These are the activations of a small neural network, seen along a few directions. Each row is one input.
Each table varies a few parts of the input and shows all the possible inputs, shuffled.
Descriptions start from the smaller parts, as in this example, which fits no table here: one of 2 separate values, together with either a single point or one of 9 places around a ring or (one of 5 places around a ring, together with one of 6 places along a line).
Shared parts are said once, and a part with two or three values counts as separate values.

Other details of the inputs vary at random and push rows far along two fixed directions, the same in every table; ignore that.

A family of inputs:
R1: -13  33  1  63  17  47  29  -42  -19  59  22
R2: -24  -19  -11  -54  3  -42  -1  -14  29  -44  -48
R3: 31  -7  9  -44  19  -12  -25  44  17  -23  12
R4: -52  27  2  6  9  21  18  -48  -11  -18  -47
R5: 24  9  30  15  -29  21  8  5  15  42  61
R6: -52  13  -7  3  11  17  26  -59  -5  -13  -37
R7: -79  10  -25  25  -15  -12  10  -57  -14  -33  -72
R8: 50  28  21  37  2  38  -2  41  -14  78  57
R9: 29  -12  -1  -39  13  -31  -22  41  27  -7  8
R10: -39  -19  -23  -49  29  -57  -7  -24  42  -69  -62
R11: 44  -17  9  -55  -10  -25  -19  53  19  5  13
R12: 20  -24  -14  -21  -10  -36  -37  45  9  -25  4
R13: -75  5  -12  25  -9  -9  11  -63  -17  -39  -72
R14: 41  21  22  10  -16  28  2  34  -16  60  33
R15: 38  22  21  34  -11  20  3  2  11  51  78
R16: 33  -33  -24  -15  -6  -22  -15  31  13  -28  11
R17: -51  31  -3  26  26  13  9  -43  1  -13  -43
R18: 41  -7  19  33  -27  27  5  32  -39  53  53
R19: -16  38  11  45  0  64  33  -35  -34  50  17
R20: -14  21  0  94  -2  44  22  -35  -47  51  23
R21: 43  -44  -12  -36  -25  -19  -11  49  9  -17  16
R22: -17  35  2  60  21  55  28  -42  -22  52  23
R23: 30  -9  4  -42  21  -8  -16  37  16  -21  21
R24: 37  -29  2  -20  -6  -30  -39  49  2  -21  16
R25: -72  29  -4  5  10  5  17  -63  -2  -33  -77
R26: 40  -35  -8  -13  -4  -28  -18  37  1  -19  25
R27: 33  -28  6  -64  -2  -25  -12  32  22  -15  9
R28: -29  -38  -16  -32  -9  -44  2  -8  9  -66  -44
Description of these inputs: one of 2 separate values, together with either a single point or one of 5 places along a line or one of 8 places around a ring.
The inputs of R15 and R5 match in every part but the choice among 2 separate values. If R24 is changed in the same way as R15 into R5, which row does it become? -> R13

A family of inputs:
R29: 10  8  11  -6  2  6  -2  7  4  9  9
R30: 10  6  5  -6  8  8  -1  8  -2  7  11
R31: 7  -1  3  1  -11  4  -3  12  -5  7  8
R32: 9  -1  2  5  -4  0  -5  9  -3  6  12
R33: -30  29  -2  38  11  31  19  -39  -9  26  -7
R34: 9  7  8  -4  4  7  -5  7  5  9  10
R35: 10  7  4  -5  8  9  -3  9  0  8  13
R36: -3  -8  -7  -6  0  -9  -1  -3  2  -13  -11
R37: 9  -3  2  7  1  -1  -3  10  -3  5  12
R38: -8  -11  -8  -9  2  -9  0  -4  2  -18  -16
R39: -32  19  0  12  8  8  16  -34  2  0  -27
R40: -14  3  -7  -15  14  -7  -1  -9  11  -17  -17
R41: 9  7  11  -7  3  5  1  7  0  9  7
R42: -5  -4  -8  -6  -2  -9  -2  -1  4  -15  -12
R43: 8  -1  4  6  -3  -3  -6  7  -1  7  12
R44: 8  -3  2  0  -10  1  -2  10  -4  11  7
R45: 10  -1  7  -6  -1  6  6  -2  10  5  22
R46: 10  -1  4  7  -5  -1  -6  9  0  6  11
R47: -5  -7  -6  -2  6  -13  -2  -1  5  -13  -8
R48: -42  40  1  71  3  53  44  -68  -18  49  7
R49: 11  -1  0  4  -7  4  -3  10  -4  4  10
R50: -20  -7  -9  -15  -4  -17  -1  -6  8  -26  -28
R51: -5  -8  -8  -3  5  -9  0  0  4  -15  -10
R52: 10  5  5  -8  6  5  1  6  1  11  6
R53: -5  -8  -6  -5  2  -11  -2  -3  4  -13  -10
R54: 10  -2  2  2  -9  4  -3  9  -6  5  9
R55: -13  -9  -11  -7  5  -12  1  -8  4  -24  -21
R56: 7  -2  4  1  -10  2  -3  10  -6  8  9
R57: 9  -3  3  2  -8  2  -3  7  -7  7  10
R58: 11  -4  1  6  0  3  -2  11  -5  3  11
R59: 8  -5  3  1  -6  5  -1  11  -7  6  8
R60: -5  -5  -7  -6  -2  -11  -2  -3  3  -14  -11
R61: 10  5  8  -7  5  7  0  8  -2  9  9
R62: 10  -2  -1  4  -4  -1  -3  8  -1  8  10
R63: 10  -4  2  5  -3  1  -3  8  -5  5  12
R64: -6  -4  -8  -4  -1  -11  -3  -1  6  -15  -11
R65: -4  3  4  -16  7  -6  2  -3  8  -7  -13
R66: -11  -8  -6  -7  4  -19  -3  -7  8  -18  -15
R67: 11  0  1  7  -4  -2  -4  9  2  9  10
R68: -9  11  1  3  8  7  2  -11  7  7  -5
R69: -18  -11  -10  -14  1  -15  0  -7  6  -26  -27
R70: 11  -6  4  1  -6  3  -2  6  -8  6  10
R71: 11  -1  2  6  -5  3  -5  10  -2  4  10
R72: 11  -7  1  2  -4  5  -1  9  -8  4  9
R73: 10  5  3  -7  8  7  0  7  0  10  10
R74: 8  -5  5  0  -8  3  -2  9  -7  8  9
R75: -14  -8  -8  -12  -2  -16  -2  -9  4  -21  -20
R76: 12  -4  2  3  -4  3  -2  8  -7  5  11
R77: 10  -2  1  3  -6  2  -4  9  -6  5  11
R78: -25  -12  -9  -20  0  -23  -1  -13  9  -33  -34
R79: -7  -6  -7  -8  -4  -10  -1  -3  3  -15  -15
R80: -14  -12  -8  -14  1  -17  -1  -11  4  -24  -23
R81: 12  -5  0  5  -2  5  -1  10  -6  3  10
R82: 9  -3  4  6  -2  -2  -4  8  -3  7  13
R83: 9  7  5  -4  6  8  -4  8  4  9  13
R84: 11  8  12  -6  1  6  1  8  3  9  8
R85: 12  8  9  -6  2  6  -1  8  6  15  9
R86: -45  16  -10  33  5  2  14  -46  -5  -3  -29
The inputs of R38 and R72 match in every part but one. If R79 is changed in the same way as R38 into R72, which row does it become? -> R54
Describe the family of inputs behind these rows. -> one of 2 separate values, together with either a single point or one of 8 places around a ring or (one of 4 places along a line, together with one of 5 places along a line)
Which other rows does R78 become when the choice among 2 separate values takes its other values? List them by row number. -> R74
Which other rows does R31 become when the choice among 2 separate values takes its other values? List them by row number. -> R50
A walk changes only the place on the line of 4. It starts at R55 and steps to R36. List the rest of the walk in order. -> R60, R42
